Small tables with named rows and columns. After each table, cells are looked up by row and column.

fad =
,durabe,gafel,vazika,padane,siv,liri,dip,tos,sus,lozilar
reg,162,82,117,112,176,164,138,118,74,102
muze,81,81,69,155,137,62,126,110,122,72
notula,137,123,154,37,158,185,65,121,151,120
lirugab,87,149,130,126,72,100,101,119,231,125

notula, dip: 65
lirugab, tos: 119
lirugab, padane: 126
reg, dip: 138
notula, vazika: 154
lirugab, dip: 101
lirugab, durabe: 87
lirugab, siv: 72
reg, tos: 118
notula, liri: 185
reg, padane: 112
muze, durabe: 81
notula, gafel: 123

rab:
,roz,vomev,kip,velif,bezi,kep,kul,bezokip,mimonil,zad
rel,-23.8,44.0,0.4,81.7,-50.0,-51.0,76.0,49.4,28.5,15.1
vatorid,88.7,37.6,67.0,10.3,-13.0,82.6,-7.7,50.4,43.9,14.1
fes,-57.5,-38.3,-54.5,12.4,13.8,-48.0,3.9,-53.5,87.0,-19.1

rel, roz => -23.8
vatorid, mimonil => 43.9
fes, velif => 12.4
rel, vomev => 44.0
rel, kul => 76.0
vatorid, bezi => -13.0
rel, kip => 0.4
fes, kep => -48.0
vatorid, kep => 82.6
fes, kul => 3.9
fes, kip => -54.5
vatorid, zad => 14.1
Which row has the largest kul? rel

mogipan =
	kef	sumufu	nov	kuni	sur	dozesa	belodo
dami	0.72	0.27	0.65	0.58	0.26	0.51	0.38
vufog	0.54	0.58	0.26	0.64	0.49	0.47	0.38
bip	0.52	0.53	0.54	0.57	0.63	0.46	0.62
bogi	0.35	0.46	0.48	0.52	0.46	0.40	0.62
tiz	0.49	0.66	0.33	0.64	0.61	0.37	0.44
kos	0.65	0.49	0.60	0.66	0.47	0.34	0.37
rol	0.37	0.55	0.53	0.48	0.48	0.60	0.54
ruzu	0.37	0.51	0.39	0.39	0.50	0.40	0.68
kugid	0.62	0.67	0.38	0.36	0.33	0.62	0.38
gol	0.51	0.37	0.48	0.65	0.61	0.69	0.64
panakat	0.42	0.42	0.55	0.36	0.24	0.53	0.35
ver	0.61	0.35	0.59	0.38	0.55	0.65	0.49
funiko	0.52	0.31	0.66	0.40	0.37	0.78	0.51
rinakor	0.53	0.39	0.56	0.45	0.63	0.55	0.51

dami, belodo => 0.38
kos, belodo => 0.37
tiz, sumufu => 0.66
ver, kef => 0.61
rol, kef => 0.37
dami, kef => 0.72
gol, kuni => 0.65
vufog, belodo => 0.38

sebifud =
,nufa,dobod,dulu,gukesur
kugo,5108,5088,2612,3512
zim,8991,4175,8024,1624
kimogel,1977,4403,353,4483
gabopi,6250,1243,7005,5584
lelal,5171,4371,5768,5262
nepenit,7202,6699,6967,5897
zek,3737,4843,2827,6456
litili,5677,2389,5410,6644

kimogel, dulu -> 353
lelal, dobod -> 4371
nepenit, gukesur -> 5897
zim, nufa -> 8991
kugo, nufa -> 5108
lelal, nufa -> 5171
kimogel, gukesur -> 4483
gabopi, gukesur -> 5584
gabopi, nufa -> 6250
gabopi, dulu -> 7005
nepenit, nufa -> 7202
litili, gukesur -> 6644
zim, dulu -> 8024
lelal, gukesur -> 5262
kugo, dulu -> 2612
kimogel, nufa -> 1977
zek, nufa -> 3737
kugo, gukesur -> 3512
nepenit, dobod -> 6699
litili, dulu -> 5410

tig =
,mur,mim,vuresi,lep
moda,34023,16091,45304,75545
maba,25580,67388,19111,26079
bur,16287,51815,16764,58732
nuva,53369,47955,53834,12851
bosemu,50016,52811,42297,24134
mizep,32532,66917,42473,28161
beb,48686,16819,25323,40247
sipak,14492,56209,25341,57834
venaf,5464,52749,28518,80768
fef,88829,19160,83656,28108

What is the lep of fef in tig? 28108
What is the mur of moda in tig? 34023
What is the mim of venaf in tig? 52749
What is the mim of bur in tig? 51815
What is the mim of mizep in tig? 66917
What is the vuresi of bur in tig? 16764
What is the lep of bur in tig? 58732
What is the mim of fef in tig? 19160
What is the mur of sipak in tig? 14492

Table ganona
         dum  guri  vop  dufef  rep  zupe  sovadib  tigit
dunin     36    38   33     16   51    52       22     22
voselev   28    34   18     74   32    20       43     34
fiz       31    39   10     28   62    56       22     20
kofo      45    31   81     26    5    14       35     38
gid       40    37   42     10   44    49       21     23
golil     41    30   75     38    7    11       39     39

guri of fiz = 39
guri of golil = 30
tigit of voselev = 34
zupe of gid = 49
zupe of dunin = 52
dufef of fiz = 28
dufef of kofo = 26
zupe of fiz = 56
guri of voselev = 34
tigit of dunin = 22
dufef of dunin = 16
rep of golil = 7
dufef of voselev = 74
dum of golil = 41
sovadib of dunin = 22
dum of gid = 40
dufef of gid = 10
guri of gid = 37
vop of golil = 75
Row with the largest sovadib: voselev

kagoge =
|  | bosin | sef |
|---|---|---|
| zik | 1125 | 5862 |
| gedifut | -5220 | -48 |
| sidafo | -3052 | 9034 |
| forini | 2210 | 4397 |
| zipu | 507 | 8482 |
| rul | -3449 | -2379 |
| vem | 4174 | -732 |
| bekoda | 3072 | -3270 |

bosin of rul is -3449
sef of forini is 4397
bosin of sidafo is -3052
sef of gedifut is -48
bosin of vem is 4174
bosin of bekoda is 3072
sef of rul is -2379
sef of zik is 5862

vupo:
,zedorun,reledus,robotig,vosi,kalipeb
nediz,46.147,86.629,72.851,79.467,54.081
doza,96.252,96.665,65.211,79.217,80.504
mabizi,65.954,22.541,87.590,28.239,74.338

What is the vosi of doza in vupo? 79.217
What is the robotig of mabizi in vupo? 87.590
What is the kalipeb of doza in vupo? 80.504
What is the reledus of mabizi in vupo? 22.541
What is the vosi of nediz in vupo? 79.467
What is the reledus of nediz in vupo? 86.629
What is the zedorun of nediz in vupo? 46.147
What is the zedorun of mabizi in vupo? 65.954
What is the reledus of doza in vupo? 96.665
What is the zedorun of doza in vupo? 96.252

